x =
60; 26; 13; 45; 96; -16; 41; -7; 51
27; 13; -6; 24; 60; -26; 8; -24; 24
22; 1; 46; 2; -4; 31; 54; 49; 29
28; 8; 35; 11; 6; 33; 43; 43; 24
74; 28; 21; 52; 109; -14; 56; 0; 63
34; 12; 31; 18; 19; 29; 41; 38; 26
Rows and columns are numbered from 1.
The bottom entry of the column that holds the largest entry is 19
The entry just left of 52?
A: 21
The entry just left of -7?
A: 41
The entry in row 1 and column 2 -> 26
The entry in row 1 and column 3?
A: 13
The top entry of the column that holds the largest entry is 96
The entry directly above 56?
A: 43
The entry just left of 49?
A: 54
The entry in row 3 and column 2?
A: 1
The top-right entry?
A: 51
The entry just left of the largest entry?
A: 52
The entry directly above the smallest entry?
A: -16
The entry in row 2 and column 2?
A: 13
The entry at row 3, column 1?
A: 22
The entry directly above 109?
A: 6
The entry directly below 56 -> 41
The entry just right of the largest entry -> -14
The entry in the bottom-left corner: 34
The minimum -> -26
The entry in row 2 and column 1 -> 27
The entry in row 1 and column 1 -> 60
The entry in the bottom-right corner: 26
The entry directly above 11 -> 2
The entry just left of the smallest entry -> 60

-34; 6; -8; 29; -14; -15; -76; -1; 37; -41
9; -44; -9; 33; -18; 33; -20; -62; -23; -95
Counting starts at 1.
The entry in the top-left corner: -34
The entry just left of -14?
A: 29
The bottom-left entry: 9
The entry just right of -20?
A: -62
The entry just left of -8 is 6
The top-right entry: -41
The bottom-right entry?
A: -95
The entry just left of -1 is -76
The entry directly below the largest entry -> -23
The entry directly below -76 -> -20
The entry at row 1, column 3 is -8

Read these off the array that follows.
1) Find the entry in the top-right corner.
2) Find the entry in the bottom-left corner.
3) Find the entry directly above 244.
4) Find the first entry of the smallest entry's row.
5) Find the 2nd entry on the diagonal from the top-right corner.
6) Find the first entry in reading order.
7) Find the last entry, reading row by row.
8) Find the entry just right of the smallest entry.
array([[178, 154, 151, 143, 142, 188,  96,  98, 160, 136,  96],
       [100, 108, 116, 135, 135, 149, 156, 157, 144, 117, 155],
       [110, 126, 128, 158, 164, 201, 107, 108, 183, 142, 108],
       [ 61,  89, 104, 170, 177, 248, 136, 139, 216, 121, 135],
       [135, 127, 133, 161, 164, 244, 106, 109, 201, 126, 106]])
1) 96
2) 135
3) 248
4) 61
5) 117
6) 178
7) 106
8) 89

grid =
array([140, 347, 443, 777, 403, 184, 591, 357, 548, 177, 134, 311, 434,
       390, 330])
The 1st entry from the right is 330
Give the third entry from the right.
Answer: 434
Give the third entry from the left.
Answer: 443
The entry just left of 434 is 311
The entry just left of the centre entry is 591
Give the 4th entry.
Answer: 777
The entry just right of 140 is 347

B = -26    4   53   36   92    5   30   12   44
The 1st entry from the left is -26
Which number is the entry just right of 92?
A: 5
Which number is the entry just right of -26?
A: 4

Read these off the table that follows.
1) Give the fifth entry in reading order.
2) Give the entry in the top-left corner.
3) Give the entry just left of 44.
4) Give the smallest entry in the last row.
5) Give the entry just left of -40.
6) Give the maximum.
7) Give the third largest entry.
8) Give the last entry in the row that holds the largest entry.
-79; -15; 103; 6; 10; -82; -41; 1; -31; 6; -40; 16; -25; 6
-44; -6; -13; -1; -23; -37; -34; 44; -34; 10; -34; -6; -3; 48
1) 10
2) -79
3) -34
4) -44
5) 6
6) 103
7) 44
8) 6

Questions about the array below.
1) The largest entry?
2) The first entry in reading order?
3) The second largest entry?
[[3, 64, 22, 63, 13, 16], [38, 66, 13, 62, 78, 25], [73, 47, 65, 8, 21, 83], [47, 19, 68, 15, 76, 58], [40, 60, 58, 82, 27, 15], [85, 40, 26, 80, 14, 76], [26, 35, 80, 11, 21, 70], [63, 79, 78, 66, 55, 53], [40, 39, 17, 60, 13, 71], [76, 79, 17, 15, 48, 23], [58, 69, 65, 37, 76, 42], [56, 27, 76, 68, 8, 77], [22, 74, 66, 58, 82, 82], [14, 53, 30, 20, 62, 46], [74, 10, 10, 53, 67, 62], [45, 24, 41, 65, 47, 58]]
1) 85
2) 3
3) 83
